Here are a small network's activations along a few directions, averaged over the inputs that share one value of a field.
Values that are neighbours, or in one group, have similar rows; names and order tell nothing.
In the rows, 500 means zero.
Random noise pushes rows far along 5 fixed directions. That doesn't count. These rows show it; they differ only by the noise:
[484 605 672 416 478 582 442 527 399 401 613 542 583 578 370 625]
[587 406 578 588 695 366 470 544 626 481 421 401 492 422 648 296]
[512 503 489 384 607 533 489 457 335 479 532 407 593 372 392 608]
[400 662 520 475 276 513 302 482 560 462 778 452 698 385 438 491]
[527 516 716 514 491 623 564 630 485 359 482 524 510 711 392 563]
[543 434 606 562 525 538 523 595 569 412 452 425 536 543 495 454]
[619 192 594 540 601 550 418 535 542 383 319 350 628 355 572 562]


Values of Lok:
g9: [535 682 449 413 666 377 510 478 362 601 525 609 364 531 592 454]
g19: [522 408 332 469 679 486 669 437 438 560 242 389 487 529 382 546]
g1: [533 639 657 550 391 406 372 505 655 469 431 640 442 652 557 430]
g3: [542 563 521 483 462 386 399 545 582 514 468 586 426 550 565 478]
g8: [465 522 455 642 102 721 570 552 660 444 558 475 527 638 520 478]
g18: [394 629 413 674 329 542 735 606 575 510 609 427 433 621 343 299]
g4: [508 523 355 485 460 419 464 402 573 535 419 467 523 426 469 427]
g11: [465 684 429 496 247 522 413 470 526 528 736 566 533 532 544 485]
g7: [448 375 580 453 329 633 413 508 515 499 576 587 615 500 521 657]
g5: [434 345 425 533 498 644 630 521 459 497 414 407 469 518 395 581]
g13: [351 468 366 557 401 475 339 429 533 524 658 471 631 248 468 454]
g6: [575 441 487 432 476 482 529 509 423 463 362 511 452 565 445 629]
g20: [443 279 454 699 415 566 527 590 678 487 456 411 491 496 489 439]
g14: [539 522 499 447 523 419 414 371 452 589 595 577 519 419 679 452]
g10: [536 601 410 426 609 418 521 521 416 533 482 551 384 557 561 507]
g16: [492 508 531 489 432 623 612 552 480 538 543 598 455 639 453 613]
g15: [407 449 647 449 537 416 233 397 548 550 623 624 575 384 644 549]
g17: [579 435 410 654 483 393 543 586 741 476 311 476 366 513 707 276]
g12: [414 274 307 637 374 746 905 628 559 534 300 332 443 570 416 540]
g2: [524 572 621 607 416 463 447 532 645 415 604 499 557 501 539 362]
Lok is arranged as a line.
Going along Lok from g2 by way of its neighbour g18, in what order are g19, g8, g7, g6, g17, g12 met?
> g12, g7, g8, g17, g6, g19
What is the length, in steps, of the shortest route from g15 to g3?
> 10
Which values are neighbours of g9? Give them in the order they are listed.
> g11, g10
Which values are neighbours of g20? Give them in the order they are listed.
> g5, g13
